Each row below holds a small network's activations on one record, seen along a few directions.
Here are examples, each followed by its value of one field, RUMIL.
Other fields move the rows too, some of them a lot.
(in the rows, 500 means zero)
Random noise pushes rows far along 15 fixed directions. That doesn't count. These rows show it; they differ only by the noise:
[516 373 692 442 536 524 424 586 561 475 445 601 566 396 302 439 720 501
 413 712 492 556 506 544 439 425 615 591 479 444 375 474 336 539 479 384
 340 420 393]
[653 440 238 503 420 622 516 494 399 816 510 163 439 483 329 196 425 411
 488 407 582 642 355 842 600 415 557 569 452 545 495 564 641 668 557 638
 503 325 633]
[549 383 661 459 506 401 474 565 573 615 604 448 607 490 486 565 611 552
 559 645 546 508 496 485 344 474 543 554 535 397 441 368 500 372 378 538
 511 485 507]
[475 567 462 436 592 515 509 428 386 542 531 382 749 459 524 449 222 558
 414 509 561 447 391 671 425 671 560 423 626 426 645 305 608 689 350 480
 760 502 624]
[657 511 712 294 633 525 357 489 580 600 578 486 563 628 547 509 653 459
 511 574 466 543 479 424 483 479 384 637 410 495 375 385 291 350 608 624
 624 461 702]
[631 386 707 408 662 505 337 500 647 164 509 746 722 537 634 732 590 452
 379 690 470 495 685 449 545 566 432 583 539 507 440 541 111 363 604 313
 578 551 442]
[563 469 742 343 576 460 610 419 607 672 542 413 446 473 724 560 593 543
 553 576 408 477 498 367 403 433 543 637 377 513 437 486 628 499 457 369
 337 295 453]
[430 321 395 564 410 557 460 667 502 500 470 521 503 574 418 603 371 509
 375 687 506 642 599 556 560 410 524 565 385 617 402 519 399 588 559 268
 512 429 498]
[475 426 465 603 368 498 423 457 388 619 444 502 436 645 437 571 759 500
 605 510 446 589 420 584 608 373 494 427 475 507 422 561 342 310 408 572
 412 370 586]
[433 138 670 575 370 357 700 560 598 781 420 830 533 318 516 700 695 529
 559 849 442 730 599 358 501 423 563 593 309 464 444 679 531 493 310 397
 295 236 337]
[540 564 369 539 546 468 380 477 445 668 583 311 455 672 565 417 401 501
 602 256 676 367 484 562 461 568 383 420 569 507 490 456 469 497 454 780
 770 619 608]
[678 464 334 684 296 380 553 854 615 283 805 416 337 580 434 621 511 685
 609 265 585 493 613 463 813 252 600 517 631 489 455 702 770 568 617 290
 403 384 309]
[518 498 391 468 484 542 705 454 543 514 429 627 511 420 628 531 569 480
 513 548 515 614 478 553 489 480 447 552 553 511 608 581 607 560 597 488
 427 615 440]
[323 382 404 660 461 472 416 559 395 596 380 637 503 540 380 503 408 530
 476 510 610 490 558 547 514 567 489 384 477 521 457 554 330 646 342 525
 636 496 454]
[522 585 489 420 396 628 496 457 364 511 488 395 655 743 485 679 811 572
 584 649 403 706 206 773 441 347 434 511 666 406 498 240 407 161 546 483
 451 547 811]
[402 472 434 510 444 436 451 326 400 335 413 374 447 386 393 414 413 374
 423 623 216 507 527 394 602 477 743 380 361 596 580 487 439 338 365 404
 344 347 568]
[461 241 345 637 372 400 592 627 554 521 453 477 424 615 594 669 538 526
 714 516 694 552 625 623 368 513 375 604 567 494 436 606 395 312 440 471
 540 580 414]

[490 559 570 516 506 416 320 604 446 185 560 321 388 536 322 399 492 595
 563 295 490 252 546 513 644 496 684 457 592 468 419 494 397 532 409 294
 505 324 390]	tula
[630 419 579 518 566 480 310 559 541 848 677 502 664 361 310 336 404 436
 384 559 660 460 545 497 482 570 547 445 463 425 465 457 543 682 429 822
 707 521 460]	zogek
[445 481 608 518 554 429 466 515 428 672 476 439 552 603 466 495 435 592
 657 389 655 423 433 571 311 677 383 493 546 354 429 414 408 464 291 627
 707 427 612]	kazo
[662 665 588 333 381 654 508 676 617 812 951 319 514 676 708 599 736 571
 387 537 579 541 318 492 610 197 478 609 468 609 455 278 971 629 683 550
 581 572 652]	mokod
[481 500 554 508 600 501 451 482 551 464 446 538 392 473 561 414 613 490
 515 385 606 316 587 462 447 503 509 506 528 548 432 584 412 631 494 506
 424 567 258]	pon
[349 540 511 631 484 451 331 661 383 531 382 365 390 652 109 419 517 649
 693 389 595 414 438 577 246 491 480 404 642 314 303 336 251 348 404 573
 456 587 471]	vuvo
[324 314 532 566 336 322 599 704 522 389 597 644 648 410 475 697 484 604
 575 708 635 483 581 488 443 610 576 514 606 410 576 383 597 458 222 363
 699 553 410]	vuvo
[546 333 560 568 511 304 563 561 544 591 549 474 503 554 605 613 419 610
 721 393 618 454 590 465 424 607 432 558 527 387 460 584 492 422 327 522
 618 338 485]	fupa
[469 674 677 434 573 562 596 377 496 610 402 856 615 538 640 726 774 597
 542 600 366 601 365 376 444 427 356 414 592 391 546 435 468 417 612 577
 378 667 502]	tula
[297 462 329 528 399 465 528 546 414 678 546 253 410 436 424 373  77 473
 339 600 398 511 524 370 523 458 698 432 255 685 553 359 767 698 381 418
 581 396 615]	mokod
[592 417 808 451 513 310 419 535 548 781 631 462 409 444 356 447 476 531
 603 494 358 501 556 187 621 493 588 533 217 431 347 562 514 452 333 586
 501  28 583]	fupa
[392 572 658 371 536 505 526 592 485 537 521 585 505 565 550 582 403 605
 536 508 534 438 501 403 514 612 427 585 430 501 452 391 506 658 470 365
 725 393 545]	pive
[289 420 347 431 347 654 690 583 508 706 434 548 358 759 860 743 627 511
 527 671 606 640 484 556 438 372 285 706 359 771 445 419 565 560 617 355
 583 636 572]	pon
[577 418 901 407 656 609 309 594 643 466 573 596 647 583 617 702 617 574
 332 662 568 393 594 514 409 479 473 641 471 504 268 460 311 619 556 203
 461 401 328]	pive
[544 422 683 501 681 675 387 580 480 523 247 853 744 600 292 590 475 561
 390 625 565 730 474 701 382 636 234 604 511 336 310 552  21 576 650 429
 561 425 598]	kazo
[420 432 647 553 297 256 413 592 493 497 737 476 409 590 505 584 768 534
 706 477 547 378 506 298 586 504 540 478 445 470 471 411 575 190 161 690
 678 396 628]	zogek

Which value of RUMIL does each new row have?
[435 684 630 419 577 520 430 345 407 261 433 645 625 452 491 492 671 487
 517 473 462 352 405 526 519 650 513 382 665 407 603 399 362 431 402 540
 577 609 494]	pive
[776 555 540 433 559 514 635 478 588 429 513 587 603 582 622 613 779 562
 704 381 548 645 385 661 459 477 280 625 742 298 530 582 456 251 698 618
 439 585 583]	fupa
[473 348 735 316 710 599 488 174 575 817 353 427 520 428 947 456 609 312
 453 629 646 292 577 618 198 689 419 656 368 637 444 540 378 587 340 523
 528 510 322]	vuvo
[385 517 491 574 493 592 436 454 370 619 395 502 585 440 335 438 398 504
 380 565 495 500 424 632 443 541 574 381 501 473 499 445 484 657 419 486
 473 472 472]	pive
[356 625 626 505 412 532 646 509 412 355 487 653 592 514 589 688 681 698
 539 513 515 459 339 618 491 521 529 466 687 385 581 421 675 584 344 251
 450 450 435]	zogek
[796 494 636 545 441 509 281 771 571 427 784 395 623 760 320 758 653 675
 560 512 464 618 470 557 647 242 474 536 639 352 287 425 386 241 688 384
 440 369 574]	vuvo
[753 430 535 345 629 624 510 429 538 469 461 426 618 463 576 469 508 460
 460 530 475 570 482 731 613 498 514 679 525 499 486 603 408 627 686 316
 450 301 474]	tula
[386 606 535 541 453 431 498 606 447 658 629 570 646 676 481 754 450 708
 477 645 360 635 379 280 418 331 496 336 529 430 517 179 621 396 480 561
 547 609 730]	fupa
